These are the activations of a small neural network, seen along a few directions. Each row is one input.
Each table varies a few parts of the input and shows all the possible inputs, shuffled.
Descriptions start from the smaller parts, as in this example, which fits no table here: one of 5 places around a ring, together with either a single point or one of 9 places around a ring or (one of 2 separate values, together with one of 6 places along a line).
Shared parts are said once, and a part with two or three values counts as separate values.
(in the rows, 128 means zero)

Other details of the inputs shift rows strongly along two fixed directions, in all tables alike. That doesn't count.
To show where, the next rows are all for the same input, with only those details redrawn:
[66,161,76,117,105,157,142,94,176,136,105]
[49,185,37,187,121,146,151,91,187,75,60]
[73,158,85,111,106,154,140,97,169,139,108]
[138,149,161,105,133,111,125,135,103,129,103]
[78,160,89,118,110,148,139,101,163,132,102]
[131,152,151,113,132,113,127,132,109,123,98]
[175,131,213,67,136,99,114,152,70,156,125]
[107,123,152,11,86,163,126,106,142,225,171]

A family of inputs:
R1: [138,131,133,173,132,107,104,139,99,96,117]
R2: [80,137,82,141,122,177,159,99,189,124,133]
R3: [171,120,168,186,145,85,90,156,66,77,117]
R4: [124,128,120,95,129,160,150,124,148,175,152]
R5: [72,140,63,143,98,157,123,98,168,138,132]
R6: [81,110,35,190,119,168,142,111,191,94,138]
R7: [183,138,177,117,169,109,143,162,86,137,116]
R8: [128,103,136,77,113,169,135,122,145,194,190]
R9: [80,129,83,148,118,178,153,98,189,120,141]
R10: [146,99,137,117,117,112,100,145,100,134,145]
R11: [165,116,177,173,159,116,128,151,99,77,127]
R12: [136,129,165,105,121,120,115,131,105,134,129]
R13: [156,106,155,133,138,136,125,142,112,137,162]
R14: [111,129,127,96,126,168,156,114,161,157,146]
R15: [157,140,117,159,174,107,154,161,114,93,83]
R16: [165,95,155,80,138,134,135,154,112,170,162]
R17: [59,132,12,217,106,144,120,103,182,63,100]
R18: [135,172,137,180,158,89,131,141,100,59,52]
R19: [125,146,119,252,149,93,108,134,107,6,70]
R20: [105,100,101,69,88,152,113,118,145,188,170]
R21: [151,134,168,101,151,135,153,140,121,141,126]
R22: [174,136,150,149,159,70,114,170,67,89,79]
R23: [179,107,155,198,149,43,132,102,145,83,140]
R24: [108,136,121,48,97,151,125,113,138,210,152]
R25: [115,113,102,158,94,70,116,61,186,127,155]
R26: [85,157,68,169,119,135,128,110,151,107,99]
R27: [102,110,140,63,85,161,114,104,144,185,175]
R28: [115,128,129,55,98,148,119,116,130,204,159]
R29: [152,109,147,84,121,110,109,149,95,158,139]
R30: [177,93,155,144,153,112,123,164,96,110,144]
R31: [123,161,82,177,151,92,132,145,117,73,54]
R32: [175,96,198,146,147,122,117,150,92,102,157]
R33: [153,141,178,118,139,100,117,144,86,116,105]
R34: [116,101,113,131,113,167,126,117,153,150,182]
R35: [161,101,138,132,149,124,134,155,112,124,141]
R36: [173,126,167,138,161,115,135,156,93,124,129]
R37: [130,115,158,126,113,127,106,126,112,122,143]
R38: [166,103,154,73,142,132,141,155,113,174,153]
- What do these inputs look like to the network? => one of 2 separate values, together with either a single point or (one of 3 separate values, together with one of 6 places along a line)
- Changing only the choice among 2 separate values turns R11 into R37. The same change can be made to R13. Which row results? => R1
- Change only the place on the line of 6 in R12. List by row number the other rows that result. => R18, R19, R27, R33, R37
- Change only the choice among 3 separate values in R17. List by row number the other rows that result. => R3, R19

A family of inputs:
R39: [85,147,78,173,129,166,150,108,167,121,129]
R40: [143,128,161,120,120,106,113,121,108,155,149]
R41: [142,98,142,94,111,108,107,139,107,149,147]
R42: [152,104,149,147,147,130,119,171,89,91,126]
R43: [172,126,154,163,162,118,122,161,90,98,114]
R44: [159,125,161,166,134,102,91,145,84,86,119]
R45: [94,150,104,199,122,126,114,108,136,81,114]
R46: [119,92,109,56,111,163,139,131,149,198,175]
R47: [150,115,151,114,115,117,99,130,107,145,147]
R48: [136,136,139,114,120,101,124,112,125,166,146]
R49: [161,121,156,156,150,136,115,160,93,99,129]
R50: [108,144,107,197,135,102,134,105,154,52,84]
R51: [128,101,129,111,109,117,106,134,115,134,141]
R52: [79,148,86,180,109,139,121,94,157,107,125]
R53: [76,125,75,113,111,180,167,88,210,147,145]
R54: [68,119,55,152,94,149,118,106,168,106,125]
R55: [166,122,138,103,146,125,135,144,117,162,144]
R56: [96,129,49,145,134,143,156,126,170,121,113]
R57: [164,121,179,154,161,115,140,150,106,79,114]
R58: [160,107,150,156,156,117,122,174,84,85,114]
R59: [142,133,140,123,142,133,144,131,123,159,146]
R60: [85,120,58,156,125,164,144,128,165,107,120]
R61: [168,120,186,130,140,78,121,131,105,103,118]
R62: [135,191,183,73,141,118,127,151,62,155,72]
R63: [143,114,122,113,124,89,118,138,115,135,126]
R64: [117,124,134,82,98,130,121,100,142,199,174]
R65: [135,111,129,52,94,131,113,108,143,214,179]
R66: [163,124,172,126,138,78,128,126,116,110,117]
R67: [124,93,165,54,104,179,139,116,152,179,192]
R68: [151,119,176,143,133,95,117,126,110,88,119]
R69: [129,103,136,58,89,144,105,109,138,206,183]
R70: [84,189,90,115,135,132,136,149,108,98,30]
R71: [154,121,183,155,136,93,113,132,101,72,115]
R72: [76,122,66,171,104,141,112,115,154,82,115]
R73: [151,115,133,89,131,146,133,136,129,177,159]
R74: [122,126,146,116,107,126,112,111,124,160,159]
R75: [132,128,138,120,134,146,141,128,128,162,154]
R76: [67,127,60,128,81,174,114,84,186,149,152]
R77: [137,116,122,101,126,157,132,131,137,168,157]
R78: [150,127,133,129,125,102,110,127,115,137,128]
R79: [72,144,76,172,119,183,143,105,172,117,139]
R80: [174,134,169,122,160,105,141,148,96,153,140]
R81: [95,125,58,164,134,150,148,131,159,100,108]
R82: [143,116,137,123,131,156,122,142,119,139,150]
R83: [112,136,73,191,135,92,125,129,135,68,80]
R84: [130,186,177,85,150,110,140,147,91,111,43]
R85: [99,213,95,143,144,128,134,142,105,86,20]
R86: [107,145,81,159,148,132,172,106,185,100,102]
R87: [144,121,165,122,135,146,128,140,107,150,160]
R88: [170,122,171,127,161,105,151,143,118,112,119]
R89: [169,133,167,143,150,62,132,129,114,94,101]
R90: [118,100,145,59,109,173,149,109,167,183,180]
- What do these inputs look like to the network? => one of 4 places along a line, together with either a single point or (one of 2 separate values, together with one of 6 places along a line)
- Changing only the place on the line of 4 turns R72 into R44. The same change can be made to R63. Which row results? => R65
- Change only the place on the line of 4 in R73. List by row number the other rows that result. => R46, R59, R88
- Start at R45 and move only the place on the line of 6, one step at a time. The first step leads to R52. Which rows follow, in order? => R74, R40, R64, R48
